Each row below holds a small network's activations on one input, seen along a few directions.
Each table varies a few parts of the input and shows all the possible inputs, shuffled.
A made-up example of a description, with smaller parts first: one of 5 places around a ring, together with either a single point or one of 9 places along a line or (one of 3 separate values, together with one of 6 places along a line).
Shared parts are said once, and a part with two or three values counts as separate values.

Other details of the inputs shift rows strongly along three fixed directions, in all tables alike. That doesn't count.

A family of inputs:
r1: [ 29 -63  -6  -5  -2  22 -59 -37 -17  -9  13  54  -9]
r2: [ 24 -10  46  -5 -25 -15  -3  44 -20 -38 -30  -6  -3]
r3: [-45  44 -51  59   2  14  -7   6  12  -5   0  19  -5]
r4: [  2  72   1 -36  35  -8  21 -20 -16  46  38 -38  24]
r5: [  5 -29  24  -8 -21 -19  44   7  70 -39 -44 -30  -4]
r6: [-52  75 -13  -8 -43   2  60  10  28  51 -13 -42   7]
r7: [-79  -9 -33  38  -6  -4  40 -42  33  20  14  57 -47]
r8: [-22  68  -7   1 -33   8  76   7  29  40  -3 -33  23]
r9: [-56 -39 -18 -37 -59  -6  51 -12  16  16 -18 -23  -5]
r10: [ 63  28 -10 -59  21  18 -27  -8 -23  40  38 -38  54]
r11: [-30  47 -38  27  -8  35 -14 -19   5   4  19  31 -21]
r12: [ 21  36 -27 -60  -9   9   9   2   1  65  18 -55  29]
r13: [ 29 -59  69  19   8 -50  29  63 -10 -41 -32 -21  -3]
r14: [ 38  60  30 -37   9   7  -5  19 -30   5   0 -38  39]
r15: [-32  74 -46 -22  -1  -8  43 -18  81  34 -20 -59   9]
r16: [ 15  39 -20  37  17  29 -42  10   2   7  11  36 -13]
r17: [-67 -43 -26  -8 -59 -25  62   6  30  13 -25 -29   9]
r18: [-42 -50 -12 -34 -55 -15  58 -37   4 -11   1 -12  30]
r19: [  2  16 -22  59  53   8 -16  11   3   1  27  14 -15]
r20: [-16  63  -7 -21  21 -31  42  18  -5  39   7 -60  13]
r21: [-29  35 -47  77   6  20  10   7  13 -22   4  13   7]
r22: [-16 -59 -24   7 -21  21 -37 -47  -4  -8  13  47 -15]
r23: [ -5  -5  52 -23 -50  -5  17 -14 -10  -4 -25  12 -11]
r24: [  2  66  -8 -18  41 -21  23 -13 -20  24  30 -39  37]
r25: [-72   0 -29  35 -37  23  16 -28  13 -24  -8  55 -39]
r26: [  0  80 -14  19   7  13  27  42   8  24 -11 -55  30]
r27: [-33 -48 -41  10 -16  21 -27 -47  -4  -7   1  40  -9]
r28: [ 48  23   3  32  35  16 -79  10 -39 -34   3  29   7]
r29: [ -7 -86  24  -8 -47 -17  40  38  13 -19 -38 -28   6]
r30: [  4 -33  69 -37 -66 -13  40  11   0 -16 -33  19 -21]
r31: [ 52  59  23 -43  53  -7  -6  -8 -29  36  39 -22  28]
r32: [ 28 -42  90 -30 -41 -18  -1  24 -28 -36 -54   9 -11]
r33: [ 65  18  -9 -29  17   6  -2  44  -1  49  10 -71  49]
r34: [ 41 -28  75 -37   8 -29  -3  -2 -27   7  -8  15 -12]
r35: [-32  47 -56 -47 -11  15  37 -39   0  51  26 -54  50]
r36: [ 22 -67 -20  20   4  20 -59   6   2  -8   8  44 -15]
r37: [ -1 -93  24   2 -47 -28  42  39   9 -32 -35 -27  18]
r38: [ 48 -32  54 -52  -3 -16  -3 -21  29 -58 -25  -7   8]
r39: [ 34   7  -1  44  71   5 -74  34 -16   1  20  20 -27]
r40: [  5 -14 -55  27  20  28 -59  10   4  17  22   3  -4]
r41: [ 32 -19  58  17 -23  -2   8  54  -2 -27 -28  -8  -2]
r42: [ 28  22 -36   6  39  17 -54 -25  41 -32   0  11 -19]
r43: [-69 -18 -24  20 -10  -1  39 -60  18   5  22  70 -52]
r44: [ 49 -40  95 -49 -40 -11  14   7 -25 -37 -18  24   7]
r45: [ 32  48  33 -35  44 -23 -10  16 -33  37  -5 -47  13]
r46: [-42 -16  -9  19  19   1  10 -49 -10 -24  21  51 -21]
r47: [ 11  -7 -52  13  19  16 -53 -22 -19   0  20   7  21]
r48: [ 32 -58  33 -52 -25  -4  -8  -2 -18  -9   5 -10  23]
r49: [-86   6 -41  55 -32  19  22 -15  28 -12 -16  47 -34]
r50: [-20 -31  -6  54  20   0  17 -15  15 -16  15  56 -33]
r51: [-41  32 -29  19  24   6  -2 -55  -4  25  29  34 -26]
r52: [-40  89 -18 -28 -28  -5  71 -25   1  25   9 -43  48]
r53: [ 38  13  -1  30  70  -8 -67   2 -38 -14  17  23  -4]
r54: [ 34  34  23   8  51 -20  14  59  -9  19  -8 -61  16]
r55: [ 38 -27 -39  29  46  25 -96  40 -15  -5   5   4   2]
r56: [-41 -34 -12  61  21 -20  -4   5   6 -28  -3  44 -35]
r57: [-78 -46 -73  23 -41   8  23 -43  20 -12  10  31 -13]
r58: [ 53  65  35 -40  10  11 -14  17 -29  12  17 -36  38]
r59: [ 13 -61  79  -8   1 -47   8  59 -11 -21 -46  -9 -31]
r60: [ 63  32  11  12  32  32 -79  -7 -32  -7  16  49  -2]
r61: [ 31 -27   6   4  21   8 -60 -47  31 -56 -18  45 -23]
r62: [ 40 -92  56 -49 -41 -16 -14  36 -16 -19 -24 -16 -10]
r63: [-52 -50 -14  -6 -65  -6  78  -3  36  17 -13 -30   8]
r64: [ 40  13  -1  22  68  10 -71  16 -28  -1  32  21 -27]
r65: [ -7  23 -26  27  55   7 -34   0 -15   3  20  17 -28]
Each input here is: one of 5 places along a line, together with either a single point or (one of 3 separate values, together with one of 4 places along a line).
The inputs of r46 and r45 match in every part but the place on the line of 5. If r4 is changed in the same way as r46 into r45, which row does it become?
Answer: r51
Which other rows does r59 become when the choice among 3 separate values takes its other values? List them by row number.
Answer: r49, r55
Which other rows agree with r33 in the place on the line of 5? List them by row number.
Answer: r5, r8, r13, r19, r21, r26, r29, r37, r41, r50, r54, r63
Which other rows does r20 become when the place on the line of 4 takes its other values? List them by row number.
Answer: r43, r64, r65
Which other rows does r44 become when the place on the line of 4 takes its other values? List them by row number.
Answer: r14, r52, r58
Which other rows does r57 become when the place on the line of 5 takes its other values? List them by row number.
Answer: r17, r18, r37, r47
Which other rows does r30 become when the choice among 3 separate values takes its other values? List them by row number.
Answer: r12, r43

A family of inputs:
r66: [ 22 -81  10  66   8  20 -89  26 -23 -68 -10  85 -42]
r67: [-21 -55  36 -12 -31 -34  33  18  12 -12 -36  -6 -34]
r68: [ 52 -45  51 -29  15 -17 -26  16 -18  -5  -6 -19  20]
r69: [ 50  30  38  -8  40 -16  -7  45  -8   5 -11 -30  11]
r70: [-59   1 -22  13  -8   7  28 -61  24  -3  19  52 -17]
r71: [-39   2  -3  -6 -27 -16  54   4  30  33 -17 -18 -12]
r72: [-24  -7 -10 -34 -29  -8  59 -24   6  19   5 -14  17]
r73: [  1  27 -22   4  30 -17   6  13   0  18   8 -46  13]
r74: [ -5  52 -69  27  21  30 -20 -13  45 -11   0  -9   7]
r75: [-11 -61  36   1 -40 -29  45  18   8 -21 -20  -3  -5]
r76: [  8 -58  63 -24 -43 -25  31  50   9 -14 -30 -11 -19]
r77: [ 20  32   9 -11   4   8  -3  46  -7  32 -10 -46  11]
r78: [ 16  35  12   7  39 -19 -11  19  -3   3  -6 -21   0]
r79: [-51 -46  -4  -1 -40  -4  26 -48  25   6  -2  38 -28]
r80: [-28 -43  15 -27 -59 -13  46 -21 -10 -10 -14  -1  10]
r81: [-22  17 -15  45   2   8 -11  -2  -5 -22   1  40 -10]
r82: [  33  -79    4   42    5   24 -103   -4  -32  -56    1   98  -30]
r83: [-40 -14  -3 -41 -23 -26  54 -30  11  16   1 -27   8]
r84: [-68  -9 -37  26 -31   7  55 -20  17   3   1   9   1]
r85: [  9 -14   5  14  28  -3 -38 -29 -11 -30  13  41 -25]
r86: [-34   0 -32  34  -9   6   3   0  -1  -9   8   6  11]
r87: [ 22  50 -29 -19  15  28 -26   0 -16  42  19 -21  16]
r88: [-19  50 -31  11   6  26 -14 -34 -12   5  23  23   5]
r89: [-14  45 -28  10  10  29  -3 -37  -8   6  23  21  -1]
r90: [ 34   5   3 -16  15  16 -24   5 -26   8  17 -27  30]
r91: [  8  52 -67   6  19  42 -39 -44  35  -5  18  -4  14]
r92: [-22  50 -29  41  14  19   5 -10   2   4  10  12  -3]
r93: [ 31  37  19  11  24  -4  -5  28  -5   4  -2 -15   6]
r94: [ 67  -2  71 -44   0 -19  -3  28 -21  -6 -10 -19  11]
r95: [ 10 -26  30 -21  -4 -28  38  37   4  -1 -17 -34  12]
r96: [ 60  22  16 -38  43  -8 -56  26 -20  30   6 -40  14]
r97: [ 16  32 -16 -29   5  15  -4   0  -1  39  18 -13   8]
The inputs of r91 and r74 match in every part but one. If r85 is changed in the same way as r91 into r74, which row does it become?
Answer: r78
Describe the family of inputs behind these rows.
Answer: one of 2 separate values, together with either a single point or (one of 3 separate values, together with one of 5 places along a line)
Which other rows does r81 become when the choice among 2 separate values takes its other values? List them by row number.
Answer: r88
Start at r96 and move only the place on the line of 5, one step at a time. The first step leads to r79. Which rows follow, in order?
Answer: r97, r87, r82

A family of inputs:
r98: [ 25 -27 -40  -2  40  21 -85 -26 -15 -14  26  21 -11]
r99: [-57  31 -30 -10  -8   8  21 -83  24  33  15  34  -9]
r100: [ 20 -42  26  19   3   0 -34  39 -27 -13  10  48 -19]
r101: [  93   53   27  -53   52  -29  -28  102  -10   31  -34 -117   37]
r102: [-46  58 -44 -13  15  17  28 -81   9  11  38  23  11]
r103: [-12  30  -7 -60 -26   1  68 -41  27  61  11 -51  15]
r104: [  3 -55  13  17   8  11 -52  39 -33 -12   8  18 -17]
r105: [ 22 -17  86 -44 -44 -49  45  40 -34  22 -49 -29  -6]
r106: [ 10 -19 -16  27  17  -8   2  30  19 -18 -11 -20  16]
r107: [ 30 -12   5  18 -62  58 -57   0   3 -64 -19  34  -1]
r108: [-74 -62  60  11 -66 -31  86 -19  49 -25 -60  27 -51]
r109: [ 12 -67  76  28 -13 -41   4  15   4 -93 -38  42 -33]
r110: [ 13  74 -20  24  50  13 -24   8 -49   6  39  10  13]
r111: [-16  25 -13 -28 -22 -15  66  33 -16  61   0 -68  53]
r112: [-61  38 -61  48   4  19  39 -25  58  17  16  10 -21]
r113: [ 37  -8 -61  19  51  26 -80 -31 -10  -4  50  19  25]
Describe the family of inputs behind these rows.
Answer: either a single point or (one of 3 separate values, together with one of 5 places along a line)
Which other rows does r102 become when the place on the line of 5 takes its other values? List them by row number.
Answer: r98, r99, r103, r113
